A small network was shown many inputs. Here are its activations along a few directions, one row for each input.
Each table varies a few parts of the input and shows all the possible inputs, shuffled.
Descriptions start from the smaller parts, as in this example, which fits no table here: ring(8) and (point or ring(11) or (values(3) and line(6))).
Shared parts are said once, and a part with two or three values counts as separate values.

Table:
r1: [ 30   3   0   3   3  -4 -10  -4  -4   0  -9 -13   6 -17   3  -1]
r2: [ 21  -8  -8  11  10   4  -4  -2  -5   8   6 -12   5  -9   0   9]
r3: [ -9 -11  -3   8   5   8   8  12  17   5  19  -6  -4   9  -2  23]
r4: [-44   2  -7 -46  13 -17   7  14 -11  31 -15   6   4  10   0 -16]
r5: [  1  -5  -9  20   3  10   1 -16 -16  -2  13  10  -5   4   1   2]
r6: [-30   1 -17 -33  19 -15   2  -7 -37  32 -12  10   2   1   1 -18]
r7: [-15  -1   1  11  -9   9   8   4  11  -5  10   4  -5  12   0   6]
r8: [ 19   9  10   3  -7  -3 -11 -13  -5 -17 -11   6   0 -12   2 -11]
r9: [  7 -11 -15  18  13   6   8  -6  -8   7  19  -4   0   2  -1  15]
r10: [-13   7  11   7 -18   4   4   1   9 -23   1  13  -6  10  -3  -8]
r11: [ 17   3  12 -10  -5  -4  -8  15  24  -1 -10 -15   4  -6   2   4]
r12: [  7  12  20  -7 -15  -4  -5   4  19 -20 -13   2   1  -3   0  -8]
r13: [  2   1   2  16 -13   4  -1 -19 -14 -22  -1  16  -8   2  -1 -15]
r14: [  6  -4   3   1   1   2   1  16  21   6   5 -17   6  -2  -2  17]
Describe the family of inputs behind these rows.
Answer: values(2) and (point or ring(6))
Changing only the values(2) part turns r12 into r8. The same change can be made to r10. Which row results?
Answer: r13

Table:
r15: [ 33   5   0  42  -5   8  -8  -7  13 -23   4 -10  10 -19  10   9]
r16: [-22 -14 -19 -32  24  -5   1   4 -23  46  -6  -2   3   9  -4  -4]
r17: [ 53  25  45 -11 -32  -8 -33 -11  20 -54 -29   2  -4 -16  -7 -26]
r18: [ 13   5  16   8  -9   0  -1  20  47 -14   3 -14   6  -7   4  21]
r19: [ 22   3   8  23 -18   6  -2  10  32 -14   1 -21   9 -11   2  12]
r20: [-35   7   1 -32  11 -17   8  22  15  24 -16  -3  14  -1   7  -1]
r21: [ -1   2  18  10 -19   8   7   5  31 -28  16   7 -12  15  -9  16]
r22: [ 37 -12  -4  20   7  10  -3  -7  -3  -7  17 -19  -7  -4 -10  23]
r23: [-51   3   0 -32   1  -7  15   9  -5  10   1  23  -3  21  -6  -6]
r24: [-13   8 -19   6  10  -7   2 -10 -15  15 -13   2  13 -18  16 -13]
r25: [  5  26  24 -53 -14 -27 -24  -5 -21 -14 -50  21  -2 -10  -3 -48]
r26: [-32   3  -9  -9   1  -6  14  -6 -23   2  -1  21  -7  13  -1 -17]
r27: [-34   5 -10 -17   3 -12   2  13   6  26 -18 -10  14  -5   9 -15]
r28: [ 41 -12  -7  32  11  15 -11 -16 -11  -7  21 -14  -4 -10  -3  20]
r29: [-19   6  -9  -8   8 -13   6   7  -2  17 -16  -6  10  -9  15 -15]
r30: [ 26   4   7  28 -11   6   0   2  23 -20   4 -18   7 -12   6   9]
r31: [ 12  -2   8  29 -18  14   4  -7   9 -33  14   6 -12  13  -3   6]
r32: [-24   3 -16   8   2   2   6 -18 -37   2   2  32  -5   7   5 -17]
r33: [ 22   2   3  43 -11  18   2 -22  -3 -33  18  15  -7   4  -4   2]
r34: [ 24 -17  10  -4   7   9   0  15  19   4  17 -17  -7   3  -8  36]
r35: [ -4  -8 -25  -3  30  -5  -1 -16 -45  28   3   4   4  -5   1  -3]
r36: [  3  -4   9  26 -27  18   2   2  18 -23  13   5 -11  15  -1   4]
r37: [-28 -10  -8 -47  25  -9   4  15  -9  43   4  -1   4  12  -8   8]
r38: [-14 -12 -19 -20  28  -5   5  -5 -32  34  -4   0  -1   1   1  -2]
r39: [-46   0  -6 -20  -3  -3  12   0 -15  14  -3  19  -3  17  -1 -18]
r40: [ 32 -18   2  13   0  12  -7   7  10   5  18 -24  -7  -1  -7  22]
Changing only one part turns r18 into r20. The same change can be made to r17. Which row results?
Answer: r25
Describe the family of inputs behind these rows.
Answer: values(2) and (point or (values(3) and line(4)))
Which other rows does r37 become when the values(3) part takes its other values? List them by row number.
Answer: r20, r23

Table:
r41: [  0  -3 -17 -24  21 -11  -6  -1 -17  29 -13 -16   7 -14   5  -5]
r42: [-18   1 -23 -19  23 -13   2 -11 -43  27  -6  13   5  -1   6 -13]
r43: [ 17   3  12  32 -21  10   3   7  32 -26   7  -7  -4  -2  -1  21]
r44: [ 28  -3   9  32 -12  16   0   9  32 -19  17 -12  -4   0   1  26]
r45: [-27  11   3 -23  -2 -11   4  -5 -16   0 -11  15  -3   9   0 -26]
r46: [ 30   4  10  22 -11   8 -10  -6   8 -21   0  -4   2 -14   1  -2]
r47: [-14  11  12 -27  -5 -13 -11   4   3  -6 -22   9   3  -7   2 -16]
r48: [ 22   9  14  23 -18   4  -8  -6  11 -28  -7   2  -3 -12  -2  -2]
r49: [-22   4  14 -24  -8  -8  -1  13  20  -1 -10  -2   1   4  -2   1]
r50: [ -7  -3   5 -23   7  -4   1  16  17  20  -5 -15   5   3  -1   8]
r51: [-36   4 -16 -13   9  -3  13 -12 -35  11  -2  24  -3  10   1 -25]
r52: [  1   5   6 -27   8 -12  -8   5  -1  15 -20  -8   8 -10   4 -11]
r53: [-46  -5 -15 -10   8   1  20  -2 -19  17  12  27  -4  24  -3  -6]
r54: [ 43  -5   8  24  -6   9 -13 -19  -8 -24   5   1  -8  -7  -4   0]
r55: [ 31  -5   9  37 -11  17  -3   1  19 -24  18 -14  -3  -2  -4  21]
r56: [ -3 -11 -16 -17  26  -8   9  16   1  38   5 -16   6   0   1  15]
r57: [-40   4  -1 -18  -8  -5  11   6   4   3   0   8  -1  19  -1 -10]
r58: [ 37   4   7  28 -14  12 -13 -11   5 -25   3  -5   2 -12  -1   2]
r59: [-28 -11 -28 -10  24  -7  17   1 -26  36   8   6   1  10   3   2]
r60: [ 35 -14   6  35  -9  18  -5  -8  12 -21  20  -7  -8   3  -5  21]
Changing only one part turns r48 into r43. The same change can be made to r45. Which row results?
Answer: r57
Describe the family of inputs behind these rows.
Answer: values(2) and (line(4) or ring(6))
